A small network was shown many inputs. Here are its activations along a few directions, one row for each input.
In each table, some parts of the input vary, and every possible input appears once, in random order.
Descriptions start from the smaller parts, as in this example, which fits no table here: one of 8 places around a ring, together with either a single point or (one of 2 separate values, together with one of 4 places along a line) or one of 11 places along a line.
Shared parts are said once, and a part with two or three values counts as separate values.
In the rows, 128 means zero.

Other details of the inputs shift rows strongly along two fixed directions, in all tables alike. That doesn't count.

A family of inputs:
row 1: [130 110 117 148 118 124 116 121 147 151 122]
row 2: [136 125 125 124 130 127 131 122 132 131 127]
row 3: [136 125 125 126 125 125 126 128 127 130 137]
row 4: [131 120 130 122 126 130 127 125 126 127 132]
row 5: [128 120 130 125 136 128 127 131 119 132 131]
row 6: [127 119 133 125 117 131 124 123 130 130 137]
row 7: [155 179 201 118 183 215 177 104 182  14  83]
row 8: [131 113 117 153 128 120 109 131 134 154 128]
row 9: [138 129 123 125 132 126 128 127 125 127 131]
row 10: [135 126 127 128 120 126 124 125 130 132 138]
row 11: [125 118 132 127 135 127 127 129 122 139 130]
row 12: [131 127 130 130 125 124 120 131 121 133 141]
row 13: [128 123 129 129 140 123 126 133 117 137 133]
row 14: [148 176 205 119 183 215 175 106 181  15  81]
row 15: [124 118 134 126 122 129 122 129 122 131 141]
row 16: [132 124 129 125 117 129 126 121 136 130 135]
row 17: [128 119 133 124 120 130 126 124 129 128 135]
row 18: [134 124 126 125 130 127 132 122 134 134 126]
row 19: [ 32 239  61 120  58  82 173 156 122 111  51]
row 20: [135 128 127 127 133 124 124 133 118 129 136]
row 21: [136 126 123 128 133 124 129 126 127 138 129]
row 22: [130 124 129 128 140 123 125 134 115 134 133]
row 23: [136 127 125 122 128 130 131 123 132 124 128]
row 24: [135 126 127 127 122 125 125 126 129 131 137]
row 25: [133 124 129 124 119 129 128 122 136 127 134]
row 26: [129 119 131 123 122 129 126 126 127 128 135]
row 27: [126 119 132 126 137 128 128 130 121 135 131]
row 28: [128 120 131 123 131 129 124 132 120 127 135]
row 29: [122 107 125 149 126 126 113 128 136 148 126]
row 30: [131 120 129 124 131 128 129 124 126 132 128]
row 31: [133 126 127 128 130 123 123 133 119 131 139]
row 32: [129 122 130 123 134 130 126 131 119 126 133]
row 33: [126 107 123 147 120 127 116 122 143 147 123]
row 34: [127 122 132 128 129 125 120 134 118 130 141]
row 35: [126 122 133 129 126 125 119 133 118 133 143]
row 36: [125 118 134 125 125 129 123 130 122 129 139]
row 37: [137 127 122 127 133 123 128 126 125 135 130]
row 38: [129 119 130 125 131 129 130 124 128 134 128]
row 39: [134 123 127 123 121 128 128 124 134 127 134]
row 40: [134 113 114 151 122 121 113 125 142 155 125]
row 41: [130 124 130 126 135 125 122 135 116 128 136]
row 42: [128 122 131 127 131 124 121 135 117 130 140]
row 43: [126 118 132 124 127 128 124 132 120 128 139]
row 44: [138 127 124 126 128 125 126 127 126 128 133]
row 45: [136 125 126 122 125 128 129 123 132 126 130]
row 46: [134 127 125 129 139 122 126 132 117 135 132]
row 47: [132 126 127 131 138 122 125 131 120 142 131]
row 48: [132 126 129 129 127 124 122 132 121 131 140]
row 49: [133 123 126 126 129 126 131 121 134 139 126]
row 50: [125 109 121 153 129 121 109 132 131 152 128]
row 51: [ 27 232  70 117  58  90 174 153 124 104  50]
row 52: [131 126 128 126 138 126 124 134 115 127 135]
row 53: [135 129 125 127 137 125 125 132 118 128 134]
row 54: [132 122 128 122 129 131 128 125 126 125 131]
Each input here is: one of 6 places around a ring, together with either a single point or one of 8 places along a line.
Changing only the place on the ring of 6 turns row 4 into row 44. The same change can be made to row 30. Which row results?
Answer: row 37
List by row number the other rows that have the place on the ring of 6 in common with row 14.
Answer: row 13, row 22, row 34, row 35, row 41, row 42, row 50, row 52

A family of inputs:
row 55: [118 136 121 140 125 125 128 129 134 133 111]
row 56: [122 139 122 116 117 123 134 130 121 121 130]
row 57: [158 110 163 125 166 155 126 121 129 111 143]
row 58: [120 142 125 123 132 121 133 137 114 123 125]
row 59: [118 136 120 139 126 125 129 129 135 133 112]
row 60: [118 136 119 141 127 125 127 132 135 131 112]
row 61: [120 132 121 132 110 126 130 123 141 129 118]
row 62: [119 136 119 141 126 125 129 130 134 132 112]
row 63: [119 138 125 117 116 124 133 131 120 120 131]
row 64: [121 140 124 116 117 123 133 131 120 121 131]
row 65: [160 104 157 142 161 157 122 114 149 124 132]
row 66: [161 113 160 123 166 154 129 120 131 110 141]
row 67: [121 141 122 123 132 121 135 135 117 125 122]
row 68: [158 108 162 125 166 156 126 121 131 111 141]
row 69: [119 132 119 134 112 126 128 126 142 128 118]
row 70: [122 139 121 116 117 123 135 129 122 122 129]
row 71: [120 132 119 133 111 126 130 124 141 129 118]
row 72: [119 132 121 132 111 126 131 124 142 131 119]
row 73: [118 136 124 117 116 125 133 131 122 121 130]
row 74: [148  53 100 142 114  85  80 127 105 220 180]
row 75: [118 142 126 124 131 121 132 138 114 122 127]
row 76: [120 140 125 117 117 123 132 132 118 119 133]
Changing only one part turns row 55 into row 61. The same change can be made to row 58. Which row results?
Answer: row 64
Describe the family of inputs behind these rows.
Answer: one of 2 separate values, together with either one of 5 places along a line or one of 6 places along a line

A family of inputs:
row 77: [118  53  79 149 100  56  69 147  77 248 185]
row 78: [127 129 114 157 115 132 127 113 173 140  94]
row 79: [126 144 126 125 138 124 135 135 119 119 120]
row 80: [115 135 130 134 133 130 133 129 131 128 112]
row 81: [123 126 118 159 103 136 124 112 174 134 102]
row 82: [122 135 128 112 121 128 141 125 128 122 124]
row 83: [128 143 125 115 129 125 139 131 119 116 127]
row 84: [122 142 130 126 127 127 130 136 122 115 127]
row 85: [123 142 126 130 137 128 135 134 123 125 115]
row 86: [129 149 125 119 135 124 137 134 116 117 129]
row 87: [122 137 129 113 115 130 134 126 124 114 131]
row 88: [119 133 130 115 112 130 135 126 131 117 130]
row 89: [222  39 203 138 218 190 102  98 148 126 175]
row 90: [125 139 126 111 124 127 139 125 122 119 125]
row 91: [126 147 129 120 125 127 131 135 119 113 135]
row 92: [119 139 130 131 126 131 130 134 126 120 122]
row 93: [124 141 128 116 120 127 134 132 121 112 133]
row 94: [114 133 129 134 125 132 129 133 131 120 119]
Changing only one part turns row 93 into row 83. The same change can be made to row 84. Which row results?
Answer: row 79
Describe the family of inputs behind these rows.
Answer: one of 2 separate values, together with either a single point or one of 8 places along a line
Which other rows does row 77 become when the choice among 2 separate values takes its other values? List them by row number.
Answer: row 80
Which other rows does row 82 become when the choice among 2 separate values takes its other values? List them by row number.
Answer: row 88
